These are the activations of a small neural network, seen along a few directions. Each row is one input.
In each table, some parts of the input vary, and every possible input appears once, in random order.
Descriptions start from the smaller parts, as in this example, which fits no table here: one of 6 places along a line, together with either a single point or one of 9 places around a ring or (one of 3 separate values, together with one of 8 places around a ring).
Shared parts are said once, and a part with two or three values counts as separate values.
In the rows, zero is written as 128.

Other details of the inputs shift rows strongly along two fixed directions, in all tables alike. That doesn't count.

Rows:
R1: [215  59 155  79 124  87 117 117 126  98 127]
R2: [125 128 136 142  92 142 134 126  79 156 153]
R3: [108 143 125 131 191 110 112 122 197 124 104]
R4: [179 104 150  88 104 102 125 149  66  99 117]
R5: [145 137 150  77 190  64 102 152 160 114  87]
R6: [ 93 156 106 146 139 153 119 118 159 144 135]
R7: [105 165  95 147 105 167 140 118  96 130 152]
R8: [100 171  97 130 163 127 119 128 180 117 119]
R9: [131 119 131 149  97 156 148 125  98 134 146]
R10: [163  92 153 119  85 111 131 138  63 134 129]
R11: [155 131 130  86 192  63  98 146 179  88  73]
R12: [148 109 150 131  94 118 133 131  66 136 135]
R13: [111 140 121 140 181 112 114 122 201 122 107]
R14: [ 91 151 105 146 112 171 135 123 142 150 147]
R15: [217  77 139  55 126  85 114 128 121  82 123]
R16: [ 84 149 107 146 108 179 150 119 118 154 150]
R17: [ 99 169  84 159 103 177 140 119 118 122 153]
R18: [ 85 158 112 139 147 156 134 121 174 143 138]
R19: [122 132 150  94 193  85 104 143 191 131  92]
R20: [136 121 109 163  82 151 127 126  98 119 143]
R21: [ 90 146 108 146 106 179 143 120 119 160 150]
R22: [176  83 144 115  87 106 122 143  88 107 108]
R23: [ 98 141 120 147 111 171 150 117 112 154 153]
R24: [178  84 133 105  81 142 134 106  98 119 160]
R25: [122 116 131 138 103 151 155 123  93 141 139]
R26: [144 110 155 137 102 120 143 129  67 143 144]
R27: [155 119 127 109 100 134 139 140  68 116 124]
R28: [186  87 146 132  92 100 116 131  78 107 109]
R29: [125 117 136 135  87 157 140 126  76 142 150]
R30: [176  81 171 106 123  94 127 143  97 117 110]
R31: [158 102 161  84 167  74  98 148 162 114  88]
R32: [152 102 147 122  86 132 128 133  74 130 138]
R33: [ 87 156  99 159 132 152 129 115 164 133 136]
R34: [182  79 140 112  91 142 140 101  95 125 165]
R35: [115 141 108 137 164 116 104 134 198 115 108]
R36: [129 128 121 155  92 145 134 114  96 129 136]
R37: [188  81 156 108 108  83 120 146 104  97  92]
R38: [ 85 178  94 115 148 156 133 133 162 128 133]
R39: [118 132 142 140 104 135 143 120  83 151 149]
R40: [132 124 114 160  84 145 131 119 104 127 138]
R41: [165  99 126 159  89 124 130 129  83 104 133]
R42: [114 133 102 118 101 184 138  92 145 152 182]
R43: [ 95 150 114 171 115 171 144 104 121 150 154]
R44: [ 89 158 110 151 153 148 126 111 165 141 135]
R45: [ 77 154 126 131 160 156 137 123 168 153 145]
R46: [ 87 174  91 131 114 171 148 126 126 133 146]
R47: [148 107 154 132  98 121 143 129  72 142 141]
R48: [ 89 174 118  97 182 119 125 139 173 141 123]
R49: [151 123 136 108  97 118 143 142  60 126 134]
R50: [ 87 159 141 124 185 121 123 123 182 156 127]
R51: [ 87 149 120 118 179 130 129 128 189 142 118]
R52: [107 143 109 175 102 165 139 110 118 139 155]
R53: [163  91 164 124  96 108 146 135  63 134 132]
R54: [165  91 166 126  96 109 145 132  64 137 132]
R55: [ 85 157 121 131 143 149 127 127 156 164 144]
R56: [133 124 118 168  92 144 137 115  96 122 145]
R57: [ 92 153 102 169 146 160 130 114 173 132 140]
R58: [129 130 131 112 189  86  97 134 195 108  85]
R59: [151 112 143  88 177  72  99 151 189  93  74]
R60: [132 124 123 120 173  90  97 138 195 109  91]
R61: [ 88 150 119 124 179 131 129 130 200 133 119]
R62: [182  90 139 121 142  70  99 146 141  75  84]
R63: [149 130 146  67 189  72 103 156 170 101  85]
R64: [176  85 165 111 101 102 129 138  73 111 121]
R65: [ 89 149 111 143 111 172 147 118 125 152 145]
R66: [162 101 159 128  89 105 132 133  58 132 130]
R67: [181  88 139 143  90  99 122 135  90  99 109]
R68: [ 84 171  94 123 129 171 148 127 122 141 142]
R69: [ 98 144 131 143 113 171 142 118 112 156 164]
R70: [ 83 177 110 128 132 155 140 126 112 154 151]
R71: [ 88 154 129 113 174 131 118 130 187 143 124]
R72: [ 87 153 105 164 146 152 134 112 169 136 139]
R73: [ 96 146 138  99 194  98 111 138 200 140 103]
R74: [158 127 116  94 187  63  96 153 190  69  74]
R75: [102 145 102 177 112 166 140 114 136 129 155]
R76: [153  98 136 125  86 133 135 134  75 130 128]
R77: [ 94 155 102 164 146 154 125 115 174 131 138]
R78: [ 98 144 113 151 101 170 148 121 118 143 158]
R79: [160  98 153 125  87 109 127 136  59 136 131]
R80: [154 105 166  88 178  61 110 146 160 120  90]
R81: [154 112 146 111 188  68  99 133 185 104  78]
R82: [ 83 164 132 134 161 140 128 119 160 162 141]
R83: [130 111 135 145  98 158 154 122  82 145 144]
R84: [ 94 152  94 174 113 170 133 115 143 133 146]
R85: [181 108 132 101 150  63 105 151 131  75  85]
Each input here is: one of 5 places along a line, together with either a single point or (one of 2 separate values, together with one of 8 places along a line).
Question: Changing only the place on the line of 5 turns R20 into R75. The same change can be made to R22. Which row results?
Answer: R61
Question: Changing only the place on the line of 5 turns R55 into R48. The same change can be made to R32. Which row results?
Answer: R4
Question: Which other rows does R32 become when the choice among 2 separate values takes its other values? List them by row number.
Answer: R31
Question: Which other rows does R84 become when the place on the line of 5 takes its other values? List them by row number.
Answer: R17, R35, R57, R77
Question: Which other rows does R65 become when the place on the line of 8 takes its other values? List them by row number.
Answer: R19, R36, R37, R66, R67, R71, R84
Question: Which other rows does R61 become when the choice among 2 separate values takes its other values? List them by row number.
Answer: R9

Rows:
R86: [134 119 139 131  77 138 150 142  45 142 137]
R87: [135 138 105 116 162 109 109 129 191 100 108]
R88: [ 25 203  85 167 172 195 140 106 199 179 164]
R89: [142 113 111 169  52 173 153 115  61 117 167]
R90: [118 143 124 131 125 125 127 128 113 131 132]
R91: [ 78 164 104 138 181 139 105 121 231 135 123]
R92: [135 116 126 172  58 162 153 110  62 137 159]
R93: [186  80 161 100 170  48 100 143 163  90  63]
R94: [153 112 134 138  77 128 138 128  44 125 135]
R95: [145 123  95 163  49 178 150 110  59 120 162]
R96: [ 26 199  75 170 158 206 127 101 217 168 161]
R97: [152 119 153  99 152  87 116 151 116 111  92]
R98: [184  76 183  57 156  70 114 136 137 125 112]
R99: [154 121 155  99 150  83 116 152 119 108  97]
R100: [181  91 161 101 174  51 101 151 155  97  81]
R101: [132 108 146 123  59 185 165 102  43 175 192]
R102: [144 117 152  97 144  83 122 157 120 121  98]
R103: [ 78 163  95 133 190 145 117 120 229 123 119]
Question: Describe the family of inputs behind these rows.
Answer: one of 2 separate values, together with either a single point or one of 8 places along a line
Question: List by row number the other rows that have the choice among 2 separate values in common with R88.
Answer: R86, R93, R94, R95, R96, R97, R101, R103

Rows:
R104: [161  95 156 120 110 103 121 135 104 123 118]
R105: [167  88 142 154  87 120 134 138  77 108 117]
R106: [128 136 112 121 152 122 110 124 175 115 118]
R107: [175  84 151 143  90 112 127 126  77 121 127]
R108: [133 141 100 116 180 104 107 137 202  82  93]
R109: [ 56 198  98 152 177 131 125 137 170 141 110]
R110: [131 137  97 135 146 123 114 124 173  99 115]
R111: [101 145 120 136  95 175 146 116  97 157 170]
R112: [169 106 135 114  88 130 140 124  69 116 149]
R113: [ 97 166  98 132 151 153 126 111 175 129 149]
R114: [112 136 102 171  88 168 140 108 109 136 149]
R115: [163 100 143 110  83 128 136 132  70 125 141]
R116: [ 73 160 127 117 165 147 129 123 181 166 142]
R117: [ 82 152 134 104 147 157 141 120 149 173 150]
R118: [150 102 168  79 195  61 102 148 185 123  86]
R119: [132 115 128 153 124 125 125 120 135 126 119]
R120: [116 154  90 148 124 162 131 104 143 122 156]
R121: [135 117 133 136 157 105 119 138 165 107 100]
R122: [164  95 146 154  91 126 136 116  77 125 142]
R123: [ 77 172 111  92 173 154 134 122 190 153 144]
R124: [113 134 124 118  72 185 161 114  64 161 176]
R125: [107 159  83 150 144 152 126 107 172 113 137]
R126: [ 82 173 102 170  98 157 151 149  72 136 130]
R127: [195  87 144 103 114  81 112 143 109  85 107]
R128: [ 91 164 113  99 154 161 141 112 157 151 156]
R129: [ 98 152  95 153 137 153 123 113 166 127 132]
R130: [ 94 163  81 147 136 159 128 131 174 109 129]
R131: [154 102 136 127 129  99 115 147 138 100  91]
R132: [100 144 125 117  98 179 154 114  91 166 171]
R133: [192  73 169  98  95  87 127 142  68 117 116]
R134: [146 132 168  68 200  35 101 176 140 110  61]
R135: [ 93 139 138 116 129 161 149 118 121 174 158]
R136: [157  97 159 117 140  90 114 137 134 122 108]
R137: [ 92 172 148  66 218  79 116 159 166 143  84]
R138: [120 130 129 131 150 122 114 124 165 133 120]
R139: [166 112 115 131 105 122 121 125 113  99 130]
R140: [170  86 171 109 124  92 130 134  95 126 123]
R141: [112 141  89 166  85 176 140 109 111 127 153]
R142: [110 134 112 182  94 170 147 102 104 141 158]
R143: [126 124 149 115 183  93 112 129 185 128 109]
R144: [ 78 169 102 122 170 147 116 121 207 139 133]
R145: [ 96 146 121 155 146 149 128 112 159 150 143]
R146: [ 97 139 138 137 128 154 142 119 123 164 157]
R147: [103 139 109 163 112 158 132 112 137 139 138]
R148: [162  98 145 133  80 124 131 127  74 126 136]
R149: [127 147 147 112 155  77 115 162 108 120  91]
R150: [170 105 148  72 171  68 104 149 166  98  93]
R151: [177 112 157 113 135  54 110 164  74  97  78]
R152: [153 110 118 139 101 125 124 139 109  95 111]
R153: [106 135 115 172 117 156 136 110 131 140 142]
R154: [144 107 154 128 138 105 120 130 131 129 120]
R155: [151  99 172  77 172  82 120 140 146 135 105]
R156: [142 120 131 119 158  99 107 128 170 117 105]
R157: [161  99 126 148  75 130 134 137  78 104 119]
R158: [113 129 134 123  76 177 161 115  64 171 174]
R159: [137 123 103 145  91 147 132 135 109 102 125]
R160: [171  99 131 139  83 127 125 122  78 111 134]
R161: [ 79 155 137 109 171 148 142 117 166 171 150]
R162: [140 107 127 165  75 149 143 131  78 123 134]
R163: [132 125 127 137  98 144 130 122 103 130 146]
Question: Changing only one part turns R156 into R158. The same change can be made to R138. Which row results?
Answer: R117
Question: Describe the family of inputs behind these rows.
Answer: one of 6 places along a line, together with either a single point or one of 9 places along a line
Question: A walk changes only the place on the line of 6. It starts at R161 and steps to R140. List the rest of the walk in order.
Answer: R143, R122, R142, R121
